A small network was trained on invented records. Each row is its activation on one of them, seen along a few directions.
Each row is followed by the record's values for the fields Rizo, Sibi, Zege, Futu, Geb, Tob, Zorek.
A field that a record lacks is left out.
Other fields move the rows too, some of them a lot.
In the rows, zero is written as 500.
Strong random noise was added to every row along 4 fixed directions; ignore it. To show where, here is one row again and again, with new noise each time:
[354 369 502 648 629 359 491 295 714 598 529 591 562 588 529 342 491 540]
[186 391 486 519 750 626 496 132 685 478 560 585 640 610 666 388 537 417]
[385 475 512 610 677 596 426 348 447 629 629 440 548 315 541 372 555 436]
[489 488 370 487 566 289 412 433 619 522 413 636 455 570 564 440 446 550]
[333 363 534 671 652 420 498 273 684 617 575 564 585 545 536 328 514 521]
[468 492 474 618 615 470 400 441 452 652 570 437 486 315 474 380 518 478]

[635 445 540 626 542 180 468 531 606 606 452 723 424 575 629 400 484 615]
(Rizo f1; Sibi l3; Zege h4; Futu p2; Geb s1; Tob t4; Zorek v2)
[361 673 541 231 497 779 536 451 531 208 486 529 497 539 669 609 582 380]
(Tob t1)
[548 438 668 732 437 440 561 542 492 731 598 540 509 446 527 386 501 560]
(Rizo f2; Sibi l3; Zege h3; Futu p2; Geb s1; Tob t3)
[389 528 610 602 504 640 489 535 505 612 500 213 481 395 307 456 466 390]
(Sibi l3; Zege h3; Futu p2; Geb s1; Tob t3)
[337 573 530 597 546 501 429 594 496 661 416 239 343 341 224 523 497 385]
(Rizo f1; Zege h3; Futu p2; Geb s1; Tob t3)
[525 501 283 540 414 404 385 628 449 551 293 270 435 486 232 528 368 385]
(Rizo f2; Sibi l3; Zege h2; Futu p1; Geb s3; Tob t3)
[426 456 393 586 594 294 364 395 611 557 330 419 451 580 334 437 434 496]
(Rizo f1; Sibi l1; Zege h4; Futu p2; Geb s1; Tob t4; Zorek v2)
[430 632 604 562 469 420 586 608 661 529 423 562 358 461 433 515 557 441]
(Tob t3)
[566 504 703 549 371 355 651 523 732 454 572 723 539 643 600 425 576 645]
(Tob t1)
[445 401 325 431 457 468 447 462 652 395 316 429 468 739 334 597 409 402]
(Rizo f2; Sibi l3; Zege h2; Futu p1; Geb s3; Tob t2)
[788 532 383 511 448 249 446 752 428 459 423 830 424 536 723 522 475 644]
(Sibi l3; Zege h2; Futu p1; Geb s3; Tob t4; Zorek v2)
[645 442 599 710 394 367 467 611 555 722 579 443 424 399 282 426 463 608]
(Sibi l4; Zege h3; Futu p2; Geb s1; Tob t2)
[460 441 577 743 572 437 550 551 596 648 548 395 542 451 376 422 490 441]
(Rizo f1; Sibi l3; Zege h3; Futu p1; Geb s3; Tob t3)
[459 523 654 676 561 497 510 494 514 592 576 543 436 336 486 435 657 441]
(Tob t4; Zorek v2)
[525 574 373 366 478 631 441 583 434 346 395 283 578 479 316 562 423 513]
(Rizo f1; Sibi l1; Zege h3; Futu p1; Geb s3; Tob t1)
[611 646 303 268 578 485 364 668 264 379 415 644 347 399 741 692 558 375]
(Rizo f1; Sibi l3; Zege h2; Futu p1; Geb s3; Tob t4; Zorek v2)
[452 500 401 500 550 640 513 377 361 553 597 525 624 454 648 529 570 413]
(Rizo f2; Sibi l4; Zege h2; Futu p1; Geb s4; Tob t3)
[548 879 561 214 499 851 504 653 233 358 553 571 409 227 747 672 636 337]
(Tob t3)
[367 656 469 187 558 937 408 486 273 379 520 224 511 304 535 630 586 350]
(Rizo f1; Sibi l2; Zege h3; Futu p2; Geb s1; Tob t1)
[536 438 575 796 488 269 541 571 495 725 566 494 542 442 372 456 522 589]
(Rizo f1; Sibi l1; Zege h2; Futu p1; Geb s4; Tob t3)
[712 404 603 594 335 283 521 714 478 562 601 545 574 515 478 464 471 662]
(Rizo f1; Sibi l3; Zege h2; Futu p1; Geb s3; Tob t1)
[683 693 465 395 371 549 387 786 358 482 531 260 351 262 340 564 407 536]
(Rizo f1; Sibi l4; Zege h4; Futu p2; Geb s1; Tob t1)
[451 622 481 352 528 698 375 591 384 489 431 333 365 318 382 647 507 386]
(Rizo f1; Zege h3; Futu p2; Geb s1; Tob t2)
[445 527 381 270 523 724 486 367 421 286 438 476 683 622 679 618 390 354]
(Sibi l3; Zege h3; Futu p1; Geb s3; Tob t3)
[462 450 567 519 474 515 516 529 439 571 524 298 564 440 347 497 415 410]
(Rizo f1; Sibi l3; Zege h3; Futu p1; Geb s1; Tob t3)
[511 609 359 421 611 630 362 433 218 487 457 560 374 380 657 554 559 422]
(Rizo f2; Sibi l1; Zege h3; Futu p2; Geb s1; Tob t4; Zorek v2)
[487 497 505 679 594 496 324 570 429 681 463 160 365 230 222 431 496 368]
(Rizo f1; Sibi l3; Zege h4; Futu p2; Geb s1; Tob t4; Zorek v2)
[409 460 527 629 573 500 575 387 629 516 546 450 657 607 461 473 485 503]
(Rizo f1; Sibi l1; Zege h3; Futu p1; Geb s4; Tob t3)
[320 453 705 493 525 755 615 365 558 442 744 495 635 528 639 475 540 537]
(Rizo f1; Sibi l4; Zege h3; Futu p2; Geb s1; Tob t1)
[412 451 302 525 502 412 476 439 562 508 302 469 548 673 346 490 447 482]
(Rizo f2; Sibi l1; Zege h2; Futu p1; Geb s3; Tob t3)
[312 349 239 391 617 433 431 270 627 445 238 325 525 669 293 457 451 385]
(Sibi l2; Zege h2; Futu p1; Geb s1; Tob t4; Zorek v1)
[436 496 629 577 528 508 571 550 470 613 596 417 506 472 384 485 540 456]
(Rizo f1; Zege h2; Futu p1; Geb s1; Tob t3)
[691 536 387 450 283 359 380 624 447 473 403 455 475 571 491 564 452 624]
(Rizo f2; Zege h3; Futu p2; Geb s4; Tob t1)
[368 620 534 396 359 591 556 626 735 316 351 274 367 535 202 569 451 416]
(Tob t1)
[407 608 447 440 592 489 467 442 590 453 365 524 439 596 508 561 435 464]
(Rizo f1; Sibi l1; Zege h4; Futu p2; Geb s1; Tob t3)
[382 558 570 411 539 811 581 364 423 517 609 480 571 479 683 517 581 439]
(Rizo f2; Sibi l2; Zege h3; Futu p2; Geb s1; Tob t3)
[659 529 744 787 426 336 564 681 469 698 651 619 415 244 468 374 633 612]
(Tob t4; Zorek v1)
[574 682 444 342 535 486 488 561 549 385 412 777 456 577 899 665 495 507]
(Rizo f1; Sibi l3; Zege h4; Futu p2; Geb s4; Tob t3)
[472 638 326 241 543 506 478 516 550 345 411 545 455 645 530 611 416 406]
(Rizo f1; Sibi l4; Zege h3; Futu p1; Geb s1; Tob t3)
[289 503 683 485 640 678 584 382 566 517 588 677 567 553 781 519 578 436]
(Rizo f1; Sibi l3; Zege h3; Futu p2; Geb s1; Tob t3)
[335 286 724 699 505 499 787 427 934 510 641 461 658 762 351 297 491 653]
(Rizo f1; Sibi l2; Zege h3; Futu p1; Geb s1; Tob t1)
[514 497 611 636 476 548 463 512 475 577 580 203 529 403 250 418 461 557]
(Rizo f1; Sibi l1; Zege h4; Futu p2; Geb s1; Tob t1)
[559 307 715 803 427 155 620 506 914 679 517 629 489 702 328 373 432 732]
(Rizo f1; Zege h4; Futu p2; Geb s1; Tob t2)
[542 444 396 459 357 461 437 535 479 398 389 205 578 551 193 575 319 522]
(Rizo f1; Sibi l1; Zege h3; Futu p1; Geb s3; Tob t1)
[458 666 470 285 457 590 489 564 633 320 329 578 355 531 471 656 528 400]
(Tob t2)

Which values does each new row have?
[567 466 763 607 664 859 649 465 357 638 887 594 671 235 692 400 682 530]
(Rizo f1; Sibi l2; Zege h3; Futu p1; Geb s1; Tob t2)
[600 709 435 362 516 455 493 655 483 518 393 550 314 413 586 606 496 505]
(Rizo f1; Sibi l2; Zege h4; Futu p2; Geb s1; Tob t3)
[498 635 629 424 359 596 557 666 594 378 436 382 396 444 328 556 509 469]
(Tob t1)
[427 418 513 544 364 249 511 585 804 560 344 322 401 674 203 470 446 615]
(Rizo f1; Sibi l2; Zege h3; Futu p2; Geb s1; Tob t1)
[767 746 543 408 432 459 456 751 252 456 524 747 340 232 717 580 606 545]
(Tob t4; Zorek v1)
[486 553 632 740 497 372 522 627 544 658 508 439 300 279 299 416 615 446]
(Tob t4; Zorek v2)
[453 464 347 426 520 167 432 441 662 483 360 822 419 703 675 509 456 603]
(Rizo f1; Sibi l4; Zege h3; Futu p2; Geb s1; Tob t4; Zorek v2)
[796 623 517 572 261 100 436 865 459 724 477 553 308 398 354 507 414 693]
(Rizo f1; Sibi l4; Zege h3; Futu p2; Geb s1; Tob t3)
[547 629 537 471 495 375 529 611 597 462 417 762 298 451 631 549 618 478]
(Tob t4; Zorek v2)
[489 464 365 444 637 339 516 482 570 456 417 869 471 652 780 533 608 557]
(Rizo f1; Sibi l2; Zege h2; Futu p1; Geb s3; Tob t4; Zorek v2)
[770 499 534 634 324 333 447 667 395 669 491 504 398 415 345 473 441 673]
(Rizo f2; Sibi l1; Zege h3; Futu p2; Geb s1; Tob t2)
[585 556 613 522 302 285 578 674 690 442 438 527 407 573 379 472 501 606]
(Tob t1)
[511 451 336 373 397 527 483 381 405 487 468 367 636 556 400 504 352 451]
(Rizo f2; Sibi l4; Zege h3; Futu p1; Geb s1; Tob t3)
[599 491 403 285 418 538 448 500 300 409 549 394 611 444 511 550 407 514]
(Rizo f1; Sibi l4; Zege h3; Futu p1; Geb s1; Tob t1)
[111 366 559 666 530 675 513 321 731 602 428  74 546 590 132 393 430 311]
(Rizo f2; Sibi l3; Zege h3; Futu p2; Geb s1; Tob t3)
[670 573 415 252 362 603 523 658 320 391 477 430 439 480 510 598 487 530]
(Rizo f2; Sibi l2; Zege h2; Futu p1; Geb s1; Tob t1)
[754 697 583 352 234 339 586 800 601 334 431 703 332 556 533 608 475 657]
(Tob t1)
[524 714 312 131 357 557 369 712 473 292 327 357 308 508 385 701 375 480]
(Rizo f1; Sibi l4; Zege h3; Futu p2; Geb s1; Tob t1)
[624 535 548 469 559 722 496 517 279 544 705 299 582 289 492 441 583 467]
(Rizo f1; Sibi l2; Zege h3; Futu p1; Geb s1; Tob t1)
[407 511 365 557 532 298 327 579 544 635 367 390 285 407 282 502 476 439]
(Rizo f1; Sibi l4; Zege h3; Futu p2; Geb s1; Tob t4; Zorek v2)
[272 546 583 466 607 605 601 378 659 387 500 716 494 519 691 495 623 427]
(Tob t4; Zorek v1)
[461 500 474 468 439 398 434 567 689 454 374 268 439 615 298 458 385 499]
(Rizo f1; Sibi l3; Zege h4; Futu p2; Geb s1; Tob t1)
